Each row below holds a small network's activations on one input, seen along a few directions.
In each table, some parts of the input vary, and every possible input appears once, in random order.
A made-up example of a description, with smaller parts first: one of 3 separate values, together with either a single point or one of 9 places along a line or (one of 6 places along a line, together with one of 8 places around a ring).
Shared parts are said once, and a part with two or three values counts as separate values.
In the rows, 128 means zero.

Other details of the inputs vary at random and push rows far along three fixed directions, the same in every table; ignore that.
To show where, the next rows are all for the same input, with only those details redrawn:
[146 135 175 141  97 195  95 160 195  85 124 162 176 134]
[107  95 184 120 102 110 141  99 157 107  97  99  96 210]
[143 150  53  81 151 104  95 127 107 159 151 111  97  96]
[133 128 222 143 131 102 185 121  95 127 135 146 135 131]
[163 173 179 140 146 135 154 164  87 136 171 187 180  40]
[142 145 179 133 131 130 146 141 111 122 145 159 151  99]
[102  98 115  89 144  40 148  79  89 148 114  67  45 192]
[143 133 130 112 126 140 108 134 145 125 130 132 130 126]

Table:
r1: [117 159 140 141 127 175 132 170 142 113 129 175 190 102]
r2: [139 144 133 121 153 118 142 135  98 141 140 161 125 103]
r3: [116 114 138 113 124  82 146  94  88 151 113 105  77 170]
r4: [131 106 104  96 124 101 114  96 127 141 123  95  86 159]
r5: [162 175 105 109 163 110 130 154  73 161 175 159 145  35]
r6: [111 120 191 139 132  83 222  99  46 161 146 133 126 124]
r7: [140 131 201 158  92 167 134 142 144 101 132 165 160 137]
r8: [102 110 164 142  97 155 140 121 140 120 108 138 148 164]
r9: [120 114 123 108 145  74 132  98  94 161 118 108  87 155]
r10: [115 131 156 133 114 162 140 146 149 113 136 146 177 121]
r11: [137 146  38 121 159 110 105 133 113 158 144 117  88  91]
r12: [175 142 132 109 185  77 170 115  60 135 167 136 157  38]
r13: [101 107  80 109 108 159  83 128 184 121  98 107 137 177]
r14: [ 84 102 186 139 128 101 194 109 111 117 108 127 117 189]
r15: [125 114  76 139 115 135  91 128 150 142 108 100  98 139]
r16: [139 127 149 174  85 194  96 150 186  84 130 146 161 125]
r17: [112 133  77 137 115 156  80 142 187 100  93 104 103 165]
r18: [123 117  79 137  94 162  79 127 179 106 112  97 100 158]
r19: [115 130  75 106 142 138 117 140 130 144 136 141 139 121]
r20: [124 123 213 165  95 168 167 144 131 103 143 173 196 118]
r21: [137 129 160 129 134  95 159 124  80 157 129 137 118 124]
r22: [131 137  63 135 151 131 108 129 137 141 124 120  94 117]
r23: [142 143 131 127 122 180  75 158 182 109 118 150 157 131]
r24: [122 127  80 101 122 138 114 126 128 141 145 120 141 110]
r25: [105  79 177 129 141  75 192  81 113  86 119  89 146 167]
r26: [151 111 143 165 132 146 125 129 169  58 125 115 173 104]
r27: [148 150 113 152 133 151 113 149 141 128 145 135 144  75]
r28: [148 139  99 112 136 149  96 149 150 130 130 152 128 122]
r29: [149 132  54 122 130 137  92 122 142 145 138 100 105  95]
r30: [107 104  37  91 111 148  71 124 166 146 103  93 113 170]
r31: [121  93 202 137 107  93 170  95 107 119 120 116 101 183]
r32: [125 144 115 154 135 143 108 142 151 120 117 119 125 119]
r33: [145 172  92 102 185  79 148 138  41 181 156 152 112  54]
r34: [116 113  95 139 135 103 114 111 132 142 107  91  87 151]
r35: [140 152  78 144 122 151  92 145 126 138 137 134 127  86]
r36: [ 79 101 196 138 109 127 167 113 150 108  90 114 135 204]
Changing only one part turns r2 into r14. The same change can be made to r12. Which row results?
Answer: r25
What do these inputs look like to the network?
Answer: one of 3 separate values, together with either a single point or one of 11 places around a ring
Which other rows agree with r15 in the choice among 3 separate values? List them by row number.
Answer: r11, r16, r17, r18, r22, r26, r27, r29, r32, r34, r35
Which other rows does r9 become when the choice among 3 separate values takes its other values? List them by row number.
Answer: r13, r34
